A small network was trained on made-up records. Each row is its average activation on records with the value named, seen along a few directions.
Related values have similar rows: they may be neighbours, one step apart, or belong to one group.
In the rows, zero is written as 128.

Other fields shift rows strongly along one fixed direction, in all tables alike. That doesn't count.

VANO, 12 values:
doro: [144 139 127 125 139 128 124 113 139 139 116 123 121 134 137 139]
roda: [108 110 107 148 117 124 120 122 120 119 128 140  80 102 124 113]
beko: [104 205 249 129  89 122 171  98 173 153 156 162 232 172 195 163]
tutaf: [128 131 121 141 128 122 114 101 130 127 120 132  92 117 133 117]
kor: [141  90  80 114 154 148 119 175 121 107 134 124 113 115  87 109]
beno: [112 179 208 146  90 112 144  83 129 161 138 135 175 153 186 145]
puna: [135 118 110 135 130 137 118 131 108 144 123 104 118 129 125 128]
nime: [161 145 151 108 143 140 125 125 127 136 129 120 178 149 130 146]
zotuf: [114  72  62 126 135 130 120 170 120  93 135 140  72  90  86 100]
bap: [156 193 212 136 114 125 136  70 145 158 139 135 205 169 186 164]
legu: [101  87  71 120 136 112 130 165 122 101 115 124  81 101  86 100]
gasog: [131  66  38 106 161 137 114 184 101  97 103  98  68 107  61 110]
VANO is arranged as 4 separate groups.
- List the group mates of tutaf, in the order listed. => roda, beno
- List the group mates of puna, in the order listed. => doro, bap
- List the group mates of beko, in the order listed. => zotuf, legu

GEG, 12 values:
fura: [151 127 119 120 141 139 122 130 129 130 128 119 139 137 125 137]
kinot: [114 152 156 137 115 114 134  99 143 131 124 142 129 130 149 130]
kag: [124 131 138 125 123 133 135 135 137 128 136 138 135 131 133 135]
bufof: [142  76  50 136 158 144 100 145 103 114 116 113  55  95  95 101]
nepap: [146 164 179 137 119 128 127  88 129 145 135 132 166 149 164 144]
rin: [108 151 171 128 108 125 149 129 141 135 142 137 172 144 145 140]
lobav: [144 181 206 111 119 127 149 113 156 144 144 142 221 167 159 162]
vodu: [111 133 136 138 115 120 133 124 139 128 134 141 121 121 135 118]
neki: [136 109 100 109 143 131 126 155 116 120 118 110 124 129 102 123]
kuvim: [116  61  31 121 154 129 113 181 114  91 112 118  47  87  62  95]
lub: [110 130 139 143 108 120 131 118 122 135 136 135 126 121 142 124]
filu: [134 120 110 132 134 127 116 119 107 134 111 108 100 125 123 127]
GEG is arranged as 4 separate groups.
- List the group mates of bufof, in the order listed. => nepap, filu
- List the group mates of kag, in the order listed. => rin, kuvim
- List the group mates of lobav, in the order listed. => fura, neki
